These are the activations of a small neural network, seen along a few directions. Each row is one input.
In each table, some parts of the input vary, and every possible input appears once, in random order.
A made-up example of a description, with smaller parts first: ring(5) and (point or ring(9) or (values(3) and line(4))).
Shared parts are said once, and a part with two or three values counts as separate values.
In the rows, 128 means zero.

Other details of the inputs vary at random and push rows far along two fixed directions, the same in every table; ignore that.

A family of inputs:
r1: [108 119 142 111  99 139 118 129 115 152 141]
r2: [177 106  87 152 146 151  99 130 111 126 131]
r3: [ 84 117 194  87  78  92 159 138 125 149 130]
r4: [109 125 136 111 120 149 145 133 150 112 125]
r5: [128 106 120 143 152  93 137 138 133 127 104]
r6: [ 93 135 141 103  77 175 130 133 146 140 149]
r7: [181 144  89 155 120 144 103 125 119 114 146]
r8: [106 122 122 132 163 113 128 124 133 131 108]
r9: [122 103 129 139 218 103 146 117 131 113  82]
r10: [115 115 132 132 186  79 149 126 138 109  89]
r11: [124 145 139 134 169  96 150 115 137 106 106]
r12: [160 147  92 141 135 177  92 116 109 126 149]
r13: [100 131 166 122  95  79 160 139 142 145 124]
r14: [118 110 136 153 189  99 156 127 134 130  88]
r15: [130 156 149 105  72 112 131 131 127 125 157]
r16: [164 108 105 134  94 145  98 142 109 136 150]
r17: [168 141 101 140 157 147 111 119 114 104 132]
r18: [ 98 122 164  99  38 148 151 149 148 148 150]
r19: [157 155  85 141 127 155  89 120 123 120 153]
r20: [ 95 117 151 120 147 129 137 120 126 150 114]
r21: [150 163 106 133 105 162  99 115 117 126 159]
Description of these inputs: values(3) and (point or ring(6)).
- Changing only the values(3) part turns r3 into r16. The same change can be made to r15. Which row results? => r13
- Which other rows does r6 become when the values(3) part takes its other values? List them by row number. => r4, r18

A family of inputs:
r22: [ 73 142 161 115 126 139 160 126 167 133 116]
r23: [ 92  78 155 161 227  39 176 132 139 148  54]
r24: [ 88 147 201  90  92  91 154 115 110 146 134]
r25: [128 148 147 124  67  92 147 143 140 135 139]
r26: [183 186  99 135  37 191  75 123 102 139 203]
r27: [201  93  42 180 189 189  93 142 124  98 121]
r28: [ 88 170 156 102  52 168 131 126 135 157 165]
r29: [109  92 131 161 227  99 144 116 127 143  71]
r30: [ 76 128 210  69  51  90 176 141 135 132 137]
r31: [208 163 110 118  53 130  82 128  83 120 191]
r32: [ 79  61 146 154 231  46 182 139 151 134  39]
r33: [ 33 109 203  78  61 139 158 136 131 188 132]
r34: [165 125  70 124 181 173  82 110 125  86 136]
r35: [222 141  85 130  90 129  94 130 101  90 168]
r36: [110 150 150 101  33 140 136 144 146 131 161]
r37: [160 150  83 179 187 106 109 125 129 115 111]
r38: [178  90  29 153 194 213  64 119 130  97 128]
r39: [111 130 128 130 207 132 143 109 129 114  99]
- What do these inputs look like to the network? => values(3) and ring(6)
- Changing only the values(3) part turns r23 into r31. The same change can be made to r29. Which row results? => r24
- Which other rows does r28 become when the values(3) part takes its other values? List them by row number. => r33, r39

A family of inputs:
r40: [128 123 100 126 130 195 103 125 132 124 138]
r41: [180 157 102 121  42 165  87 135 108 125 187]
r42: [136 109 103 160 220 101 141 123 140 104  84]
r43: [ 81 126 192  97  90  83 172 134 131 148 124]
r44: [ 81 126 189 104  86  82 165 135 136 154 121]
r45: [160 133  91 149 169 128 110 121 122 109 126]
r46: [ 83 102 122 140 203 148 142 121 149 132  87]
r47: [142 122  99 163 222 106 128 116 133 104  88]
r48: [155 134 120 128 117 134 114 128 117 121 140]
r49: [103 133 164 118 113  95 152 130 139 138 123]
r50: [138 125 120 135 145 114 122 128 123 125 123]
r51: [ 83 129 196 101  80  88 166 133 126 157 126]
r52: [137 124 122 137 132 119 128 133 127 127 123]
r53: [186 139  87 129  90 162  89 130 110 116 168]
r54: [126 140 113 113  81 201 101 127 126 137 163]
- Changing only one part turns r47 into r51. The same change can be made to r45. Which row results? => r50
- What do these inputs look like to the network? => values(3) and (point or line(4))
- Which other rows agree with r43 in the values(3) part? List them by row number. => r40, r42, r48, r53
